Each row below holds a small network's activations on one input, seen along a few directions.
In each table, some parts of the input vary, and every possible input appears once, in random order.
Descriptions start from the smaller parts, as in this example, which fits no table here: line(4) and (point or line(9) or (values(2) and ring(8))).
Shared parts are said once, and a part with two or three values counts as separate values.

Other details of the inputs shift rows strongly along two fixed directions, in all tables alike. That doesn't count.

A family of inputs:
x1: 33 12 -57 7 5 -13 2 7 21 41 36 37 0 -19
x2: -17 -3 14 12 28 30 -4 0 30 60 -4 31 4 -21
x3: 46 29 -58 19 -7 12 -4 -3 -3 38 12 39 9 -16
x4: -18 -3 36 8 -23 12 -4 6 -10 -44 -10 -18 10 13
x5: 34 15 -58 5 2 -13 2 2 7 33 29 32 6 -12
x6: 35 28 -50 15 -14 7 -6 -4 -4 24 13 36 11 -15
x7: -33 -21 37 -8 25 9 1 1 18 14 -12 -8 -7 -3
x8: -30 -12 51 4 16 27 -6 0 13 19 -23 -5 -6 -8
x9: -16 -21 32 5 26 4 9 8 15 17 4 -12 6 16
x10: 29 11 -36 -2 -4 -14 5 -10 -20 1 3 0 -1 10
x11: -25 -17 36 -9 22 5 0 -3 6 6 -16 -16 -7 5
x12: 22 26 -22 9 -51 -2 -6 -1 -37 -61 -4 -5 13 9
x13: 1 -9 0 5 23 2 7 7 23 40 11 8 -7 -8
x14: 19 18 -42 -9 -34 -24 -7 0 -11 -37 16 9 -1 -9
x15: -23 -11 27 -11 -12 -7 0 2 -10 -49 -7 -24 6 15
x16: -18 -21 29 4 27 6 13 4 9 15 -1 -13 7 21
x17: -14 -11 32 -6 -22 -11 5 5 -21 -65 -7 -43 0 25
x18: 7 -9 -6 10 21 4 11 8 16 31 15 7 6 4
x19: 6 -11 6 6 33 5 9 1 15 47 4 0 -3 4
x20: 26 25 -36 6 0 14 -10 -11 -1 44 -4 34 -5 -27
x21: -20 -2 18 5 29 31 -7 -5 28 61 -14 28 -6 -27
x22: -23 -17 41 -5 -15 -10 5 14 4 -48 2 -34 -10 11
x23: -16 -7 36 11 7 23 -1 4 7 10 -14 -5 0 0
x24: 19 17 -39 -13 -18 -20 -3 -14 -29 -27 0 2 6 8
x25: 14 18 -35 -14 -24 -18 -9 -8 -17 -27 0 4 -8 -12
x26: -35 -20 36 -9 17 4 -2 7 30 8 -4 -4 -16 -15
x27: 22 13 -33 -8 -11 -15 -3 -8 -18 -14 3 3 4 5
x28: -25 -17 42 -10 -3 -3 1 1 -9 -35 -15 -33 -5 13
x29: -19 -15 29 -3 -12 -9 6 9 -9 -48 3 -28 9 24
x30: -21 -17 35 0 -19 -10 7 18 3 -58 8 -31 -1 17
x31: 30 19 -30 -14 -40 -26 -6 -13 -48 -63 -9 -24 -5 14
x32: 35 11 -38 5 -8 -13 6 -1 -16 -5 13 0 7 13
x33: -30 -13 36 -18 1 -4 -1 -9 -14 -34 -24 -27 -5 15
x34: -18 -19 20 1 39 10 3 9 45 64 7 14 -17 -23
x35: -13 -14 21 5 2 -2 9 13 8 -14 9 -14 4 11
x36: -30 -17 29 -4 17 3 2 7 20 8 2 -2 2 -3
x37: 31 12 -51 2 15 -10 5 -7 -1 40 17 26 9 1
x38: 20 27 -31 0 -36 1 -14 -10 -24 -30 -5 13 7 -8
x39: 22 20 -31 -15 -49 -28 -8 -7 -40 -70 -3 -18 -7 2
x40: -30 -24 45 -7 33 8 6 -4 9 21 -18 -17 -7 9
x41: 27 30 -45 1 -9 9 -15 -15 -6 29 -6 36 -5 -29
x42: -3 0 12 17 23 28 1 2 21 56 -4 20 0 -14
Each input here is: ring(6) and (values(2) or line(5)).
Changing only the ring(6) part turns x28 into x17. The same change can be made to x31. Which row results?
Answer: x19
Change only the line(5) part in x24. List by row number the other rows that result.
Answer: x14, x15, x27, x36
Change only the ring(6) part in x3. List by row number the other rows that result.
Answer: x4, x8, x23, x38, x41
Which other rows agree with x32 in the ring(6) part? List them by row number.
Answer: x3, x12, x16, x18, x30, x35
A walk changes only the line(5) part. It starts at x37 and steps to x9. List the rest of the walk in order.
Answer: x29, x5, x1
